Each row below holds a small network's activations on one record, seen along a few directions.
Each row is followed by the record's values for the fields Mes, Pimi, Buf, Nef, Pida, Kobuz, Bubip.
Not every record has every field; a missing one is left out.
The largest differences between rows may come from other fields.
In the rows, 500 means zero.
Random noise pushes rows far along 3 fixed directions. That doesn't count. These rows show it; they differ only by the noise:
[596 511 662 492 580 419 292 610 470 285 443 512 251 567 542 512 260 582
 433 661]
[533 490 478 303 741 477 461 474 328 259 619 522 552 566 630 504 546 552
 354 706]
[484 353 439 447 479 619 422 657 472 489 412 425 590 380 482 450 572 637
 392 539]
[595 363 523 258 700 387 682 493 115 179 744 805 437 592 792 210 703 368
 327 771]
[555 549 626 532 561 490 184 628 594 364 353 357 325 522 440 646 199 686
 450 601]

[466 501 377 607 311 619 293 812 563 714 369 307 522 379 340 392 486 680
 390 380] => (Mes c3; Pimi t2; Pida k2; Kobuz s3; Bubip g3)
[493 455 440 375 591 544 849 421 380 444 688 724 593 464 678 317 826 330
 422 609] => (Buf p2; Nef v1; Pida k1; Kobuz s3)
[553 516 497 614 505 556 179 773 717 552 290 231 458 630 350 635 189 712
 489 453] => (Mes c1; Pimi t1; Pida k2; Kobuz s2; Bubip g3)
[603 433 386 393 557 555 708 627 332 485 610 687 574 560 581 287 633 466
 514 490] => (Buf p1; Nef v1; Pida k2; Kobuz s2)
[676 535 374 402 590 642 504 386 706 583 567 640 515 472 321 635 460 478
 667 551] => (Buf p2; Nef v1; Pida k1; Kobuz s1)
[818 515 635 502 488 483 442 577 586 440 566 883 125 573 398 422 237 373
 653 598] => (Buf p2; Nef v1; Pida k2; Kobuz s1)
[637 453 474 521 428 654 311 762 688 680 432 598 420 422 414 531 269 578
 520 511] => (Buf p2; Nef v1; Pida k2; Kobuz s3)
[519 450 518 548 484 492 405 479 679 647 365 315 541 579 487 592 405 592
 504 495] => (Mes c1; Pimi t1; Pida k1; Kobuz s1; Bubip g3)
[515 753 494 291 699 309 440 313 207 132 718 590 282 691 645 383 464 393
 430 735] => (Mes c2; Pimi t2; Pida k1; Kobuz s3; Bubip g2)
[428 591 466 580 458 732 347 657 781 658 340 266 656 353 312 705 436 691
 459 398] => (Buf p2; Nef v1; Pida k2; Kobuz s3)
[711 467 255 423 413 715 703 525 432 497 711 841 458 336 390 249 698 413
 630 541] => (Buf p2; Nef v1; Pida k1; Kobuz s3)
[526 294 515 521 425 468 725 547 423 554 544 653 594 347 574 279 680 389
 485 502] => (Buf p3; Nef v2; Pida k2; Kobuz s3)
[440 389 534 705 273 543 362 801 580 571 429 482 276 448 360 424 364 503
 535 355] => (Mes c3; Pimi t2; Pida k2; Kobuz s2; Bubip g1)
[572 305 543 611 328 476 647 411 553 609 501 562 431 388 507 423 569 373
 566 431] => (Buf p1; Nef v2; Pida k1; Kobuz s1)
[392 606 132 472 662 715 468 242 678 582 512 359 917 378 412 761 677 632
 621 403] => (Mes c2; Pimi t2; Pida k1; Kobuz s3; Bubip g1)
[621 492 443 471 550 500 683 533 443 485 543 653 430 587 566 372 517 454
 600 508] => (Buf p1; Nef v1; Pida k1; Kobuz s2)
[423 303 467 693 223 641 652 564 623 761 343 465 573 318 435 454 538 496
 571 392] => (Buf p3; Nef v2; Pida k1; Kobuz s2)
[580 521 461 501 369 634 528 660 566 523 530 563 518 361 409 432 610 522
 489 461] => (Buf p2; Nef v1; Pida k2; Kobuz s3)
[439 755 426 472 517 603 403 450 681 507 465 231 612 522 309 774 491 584
 545 479] => (Buf p2; Nef v1; Pida k1; Kobuz s2)
[467 384 563 579 649 532 474 650 621 634 365 433 626 490 642 528 464 680
 282 598] => (Mes c2; Pimi t1; Pida k2; Kobuz s3; Bubip g3)
[419 512 461 513 522 642 376 612 568 659 362 250 584 392 445 737 393 646
 477 344] => (Buf p1; Nef v1; Pida k2; Kobuz s3)
[685 499 371 385 492 697 472 470 625 597 598 666 573 457 346 584 475 494
 610 500] => (Buf p2; Nef v1; Pida k2; Kobuz s1)
[608 710 324 448 514 682 281 557 629 552 569 438 466 467 336 629 340 653
 595 545] => (Buf p2; Nef v1; Pida k1; Kobuz s3)
[541 487 333 577 338 792 518 633 648 652 461 565 438 330 274 421 489 539
 603 392] => (Buf p2; Nef v1; Pida k1; Kobuz s2)
[653 443 513 615 220 433 525 692 371 467 399 561 289 445 466 272 555 384
 478 375] => (Mes c1; Pimi t1; Pida k2; Kobuz s2; Bubip g3)
[489 448 586 544 608 428 727 177 554 561 539 574 565 477 542 540 574 405
 592 560] => (Buf p3; Nef v2; Pida k1; Kobuz s1)
[667 742 623 621 534 410 419 390 492 258 609 633 186 711 477 601 153 441
 526 606] => (Mes c2; Pimi t2; Pida k2; Kobuz s2; Bubip g3)
[493 460 419 454 623 483 377 622 550 591 447 263 596 500 560 546 567 623
 361 581] => (Mes c1; Pimi t1; Pida k1; Kobuz s3; Bubip g3)
[383 396 508 548 407 590 495 660 567 644 452 423 614 402 536 422 486 516
 440 407] => (Buf p3; Nef v2; Pida k2; Kobuz s3)
[547 558 595 618 582 441 704  45 573 492 509 654 536 459 472 632 551 368
 718 535] => (Buf p3; Nef v1; Pida k1; Kobuz s1)
[608 405 436 523 376 505 696 386 400 528 605 692 496 473 551 334 718 426
 428 396] => (Mes c2; Pimi t2; Pida k2; Kobuz s1; Bubip g3)
[331 346 282 447 472 695 579 589 594 734 493 311 960 263 418 476 763 605
 438 363] => (Buf p3; Nef v2; Pida k2; Kobuz s3)
[468 400 528 527 406 460 541 397 486 535 471 617 343 472 435 353 498 487
 538 485] => (Mes c3; Pimi t2; Pida k1; Kobuz s1; Bubip g2)
[466 519 632 559 412 338 539 554 483 458 480 505 297 585 521 354 417 353
 564 512] => (Buf p3; Nef v2; Pida k1; Kobuz s2)
[516 397 583 431 654 486 378 689 472 530 527 388 577 557 700 502 438 679
 396 668] => (Buf p1; Nef v2; Pida k2; Kobuz s3)
[522 724 559 517 571 604 350 514 689 400 499 393 471 521 377 708 346 567
 491 487] => (Buf p2; Nef v1; Pida k2; Kobuz s2)
[486 390 604 673 167 482 440 700 574 623 323 393 426 370 407 410 405 488
 557 371] => (Buf p3; Nef v2; Pida k2; Kobuz s2)
[401 411 307 387 743 532 575 413 505 587 598 326 831 408 601 625 689 539
 365 562] => (Buf p1; Nef v2; Pida k1; Kobuz s3)
[398 624 428 371 682 442 443 343 298 306 744 436 589 621 491 501 663 432
 458 508] => (Mes c3; Pimi t2; Pida k2; Kobuz s1; Bubip g1)
[616 386 706 720 365 406 543 521 494 546 453 695 182 520 480 303 432 422
 470 442] => (Mes c3; Pimi t2; Pida k2; Kobuz s1; Bubip g3)
[547 444 680 716 476 503 398 682 684 513 337 588 289 578 495 626 291 596
 579 575] => (Mes c2; Pimi t1; Pida k2; Kobuz s2; Bubip g1)
[381 553 417 351 553 493 536 478 378 462 646 372 728 583 553 490 611 447
 437 499] => (Buf p3; Nef v2; Pida k2; Kobuz s2)

Which values does each new row have?
[480  51 447 524 363 672 711 853 453 725 481 600 673 377 623 256 710 596
 414 525] => (Buf p1; Nef v2; Pida k2; Kobuz s2)
[409 458 365 642 292 630 552 391 607 705 355 468 598 361 303 462 710 480
 703 303] => (Mes c2; Pimi t2; Pida k1; Kobuz s1; Bubip g1)
[424 478 580 575 706 531 446 289 821 622 359 352 626 520 528 819 513 659
 543 517] => (Mes c2; Pimi t1; Pida k1; Kobuz s1; Bubip g1)
[524 160 627 403 763 402 700 703 325 534 623 729 571 535 872 238 639 533
 304 764] => (Buf p1; Nef v2; Pida k2; Kobuz s3)
[450 419 213 502 490 747 553 528 641 676 448 501 870 368 342 677 693 549
 573 414] => (Mes c2; Pimi t1; Pida k2; Kobuz s2; Bubip g1)
[541 384 718 486 629 299 688 450 292 428 661 796 375 584 841 289 471 331
 405 707] => (Buf p3; Nef v2; Pida k2; Kobuz s3)
[418 656 672 537 439 360 307 438 561 465 408 328 373 529 361 717 381 646
 448 427] => (Mes c3; Pimi t2; Pida k2; Kobuz s1; Bubip g2)
[459 418 376 440 351 738 697 573 490 577 589 569 717 349 512 372 795 451
 425 412] => (Buf p2; Nef v1; Pida k2; Kobuz s2)
[538 640 628 694 486 539 406 163 738 569 385 437 562 442 332 845 312 548
 719 433] => (Buf p3; Nef v1; Pida k2; Kobuz s1)
[492 415 436 482 273 574 640 698 438 610 484 546 511 325 509 218 823 430
 465 461] => (Buf p2; Nef v1; Pida k1; Kobuz s3)
[361 462 484 517 416 547 441 669 528 639 408 295 657 406 424 415 559 531
 469 385] => (Buf p3; Nef v2; Pida k2; Kobuz s3)
[425 360 393 544 368 595 490 649 513 637 363 520 710 351 569 329 764 481
 495 368] => (Mes c2; Pimi t1; Pida k2; Kobuz s3; Bubip g1)
[531 600 464 311 505 522 642 513 278 387 728 600 577 556 627 362 757 374
 406 572] => (Buf p2; Nef v1; Pida k2; Kobuz s3)
[400 356 318 445 309 605 703 233 487 657 498 614 675 361 458 371 761 418
 545 382] => (Mes c2; Pimi t2; Pida k1; Kobuz s1; Bubip g2)
[543 389 499 331 731 567 699 284 382 416 698 662 675 557 685 461 652 409
 439 666] => (Buf p2; Nef v2; Pida k2; Kobuz s1)
[608 508 455 494 290 604 447 650 561 615 454 570 339 471 401 399 428 414
 625 469] => (Buf p2; Nef v1; Pida k1; Kobuz s2)
[579 443 620 440 824 430 484 596 466 357 617 549 471 683 647 593 338 604
 435 752] => (Buf p1; Nef v2; Pida k2; Kobuz s2)
[463 377 420 615 443 599 533 398 658 684 418 642 650 395 426 479 622 508
 616 330] => (Mes c2; Pimi t2; Pida k2; Kobuz s1; Bubip g1)
[441 386 392 453 644 548 452 606 512 602 534 347 736 394 546 570 567 580
 344 511] => (Buf p1; Nef v2; Pida k2; Kobuz s3)
[395 351 352 339 424 469 736 591 180 526 606 742 599 410 659 182 847 404
 292 516] => (Mes c2; Pimi t2; Pida k2; Kobuz s3; Bubip g2)
[608 458 660 548 628 283 666 338 435 424 554 916 283 620 838 454 477 276
 533 729] => (Mes c2; Pimi t1; Pida k1; Kobuz s3; Bubip g1)
